These are the activations of a small neural network, seen along a few directions. Each row is one input.
Each table varies a few parts of the input and shows all the possible inputs, shuffled.
Descriptions start from the smaller parts, as in this example, which fits no table here: one of 2 separate values, together with either a single point or one of 11 places around a ring or (one of 5 places around a ring, together with one of 6 places along a line).
Shared parts are said once, and a part with two or three values counts as separate values.
In the rows, zero is written as 128.

Other details of the inputs vary at random and push rows far along three fixed directions, the same in every table; ignore that.
To show where, the next rows are all for the same input, with only those details redrawn:
[ 73 143 120 162 128  72 100 141 206 136  96]
[111 115 114 132 157 116 156 132 131 135 139]
[180 169  90 139 129  67  93 131 127 164 128]
[113 119 115 132 160 116 151 133 133 135 137]
[109 116 113 134 157 110 158 134 132 138 138]
[156 159 143  85 141 140  75 101 110  55 150]
[ 55  94 133 144 164 125 177 136 161 117 130]
[ 75 146 123 161 127  75 104 139 206 133 102]

Table:
row 1: [206 151 127 128 108 130 116 107  99 163 107]
row 2: [ 27  70 138 127 150 149 183 111 161 145 104]
row 3: [122 151 119 157 122 106  80 129 161 164  74]
row 4: [154 108 121 139 101 186 182 144  76 190 160]
row 5: [ 36  88 179  81 140 215 151  81 131  48 107]
row 6: [192 180  72 129 131  84  95 147 100 142 145]
row 7: [100 111 168  85 154 162 109 103 116  36 144]
row 8: [128 124 105 130 157 125 154 133 102 115 150]
row 9: [168 126  89 113 157 143 132 135  74 147 142]
row 10: [190 139 109 146 125 108 110 140 120 152 117]
row 11: [121 179 189 130  69 112  93 165 119 196 119]
row 12: [149 163 163  71 103 133  82  95 143  43 138]
row 13: [ 65  88 129 159 138 138 157 166 186 121 100]
row 14: [182 139 115 123 108  83 123 120 123 166 123]
row 15: [141 145 108 143 123 103 127 163 156 110 133]
row 16: [163 111 103 144 138 159 165 150  96 152 119]
row 17: [ 86 127 144 160 113  89 141 130 207 128 106]
row 18: [172 101 121 103 133 172 191 104  70 165 124]
row 19: [ 68  82 151 153 144 114 162 147 183 118 115]
row 20: [157 120  94 125 151 169 155 132  56 149 130]
row 21: [145 172 157  86 118 132  72  87 124  45 136]
row 22: [158 126 126 132  93 134 151 151  96 164 175]
row 23: [134  86 118 124 156 151 192 151  93 110 157]
row 24: [ 96 152 125 158  75 140  98 138 146 179 119]
row 25: [105  94 125 129 158 139 153 124 123 146 121]
row 26: [142 100 112 123 156 124 181 105  71 159 151]
row 27: [118 161 140 101 129 123  54 130 139  42 130]
row 28: [150 146 170  81 134 154  91 114 141  26 149]
row 29: [179 147 121 139  80 137 104 143 117 185 155]
row 30: [ 87 140 139 156  77 123 135 160 176 133 152]
row 31: [105  92 132 165 134 155 164 143 140 136  96]
row 32: [ 96 134 118 157 133  98  82 142 172 137  88]
row 33: [132 147 179 112 102 117  70 103 169  51 113]
row 34: [149 130 137 143 117 134 113 128 141 139  90]
row 35: [ 41 142 130 160  84 116 122 152 189 140 142]
row 36: [150 132 116 116 107 144 138 130  65 164 187]
row 37: [115  76 133 115 141 152 192 116 127 156 124]
row 38: [137  78 128 131 157 144 190 143  90 110 153]
row 39: [176 162  94 148 126  68  84 141 110 156 121]
row 40: [ 90 105 112 107 150 126 188 114 112 140 142]
row 41: [126 135 129 131 126 113 104 102 139 150 104]
row 42: [192 162 151  94 128 145  91 124 104  35 159]
row 43: [116 123 175  73 135 210 109  68  86  42 121]
row 44: [142 152 115 116 110  80  98 103 126 146 118]
row 45: [130 146 126 128  91 146  96 128 114 164 150]
row 46: [162 115 103 125 154 165 149 122  53 146 128]
row 47: [125  83 145 130 154 152 161 130 134 135 124]
row 48: [137 158 111 138 133  81  93 132 154 134 120]
row 49: [162 141 132 144 110  92 100 121 158 162  96]
Describe the family of inputs behind these rows.
> either a single point or (one of 2 separate values, together with one of 4 places along a line, together with either a single point or one of 5 places along a line)
Change only the choice among 2 separate values in row 21. List by row number the other rows that result.
> row 17
Change only the choice among 2 separate values in row 18. List by row number the other rows that result.
> row 5
Start at row 2 and move only the place on the line of 5, one step at a time. The first step leads to row 41. Which rows follow, in order?
> row 25, row 32, row 9
Change only the place on the line of 4 in row 23. List by row number the other rows that result.
> row 13, row 15, row 16

Table:
row 50: [138 137 140 132 124 124 108 136 150  98 123]
row 51: [ 78 128 153 130 135 116 112 116 177  98 115]
row 52: [198 155 118 126 126 107 102 120 112 149 116]
row 53: [ 94 101  74 196 141  80 172 167 175 207 101]
row 54: [ 84 134 144 138 121 109  97 128 169 123 100]
row 55: [111 143 114 169 121  91  97 149 179 142 100]
row 56: [112 125 144 111 145 153 116 112 129  83 116]
row 57: [ 88  79 123 133 140 170 196 127 110 159 132]
row 58: [106 127 155 103 129 135 110 114 135  94 127]
row 59: [127 134 151  92 128 167 126 119  93  76 154]
row 60: [ 43  79 138 160 140 129 198 150 154 150 139]
row 61: [148 146 101 148 124  91  97 124 148 151  99]
row 62: [206 147  81 160 101  90 137 156 110 227 135]
row 63: [191 169  92 122 121  90  94 130 108 136 132]
row 64: [184 169 107 123 116  96  84 138 103 150 133]
row 65: [193 156 124 118  99 130 102 113 105 147 129]
row 66: [ 59 122 158 129 109 140 121 131 181  91 137]
row 67: [119 150 136 116 106 135 100 114 136 121 123]
row 68: [ 73 122 158 139 117 150 108 136 161  84 117]
row 69: [166 150 136 107 119 147  93 111  89 111 128]
row 70: [121 118 114 131 141 106 150 118 136 142 126]
row 71: [135 140 128 133 123 125  92 142 136 122 120]
row 72: [125  92 124 103 144 165 197 113  78 152 165]
row 73: [113 153 111 175  91  94  89 151 182 168 103]
row 74: [146 115 102 126 159 133 176 137  83 153 155]
row 75: [179 147 151 101 113 151 102 107  95 102 130]
row 76: [109 153 127 162  98  71  95 132 176 170  97]
row 77: [ 92 116 141 123 134 148 152 120 118 126 125]
row 78: [185 113  76 160 141  96 180 151 105 201 135]
row 79: [127  93 122 112 167 149 197 129  83 128 170]
row 80: [157 100 125 103 153 158 171 109  93 107 138]
row 81: [ 70 117 145 130 131 122 120 129 181  75 129]
row 82: [138  88 137 119 146 175 202 137  74 128 161]
row 83: [121 151 135 118 104 136 100 128 134 110 138]
row 84: [ 79 112 166 133 123 143 119 144 176  79 114]
row 85: [167 149 122  92 136 135 102 101  97  92 135]
row 86: [179 139 149  99 125 145  96 112 102 102 128]
row 87: [125 139 140 117 123 116 103 133 137 110 139]
row 88: [ 86  86 109 144 166 126 205 134 122 174 125]
row 89: [147 127 149  87 140 175 104 105  88  79 135]
Changing only one part turns row 68 into row 73. The same change can be made to row 69. Which row results?
> row 57
Changing only one part turns row 76 into row 58. The same change can be made to row 82. Which row results?
> row 84
Describe the family of inputs behind these rows.
> one of 2 separate values, together with one of 4 places along a line, together with one of 5 places along a line
Start at row 83 and move only the place on the line of 5, one step at a time. The first step leads to row 59. Which rows follow, in order?
> row 64, row 74, row 63
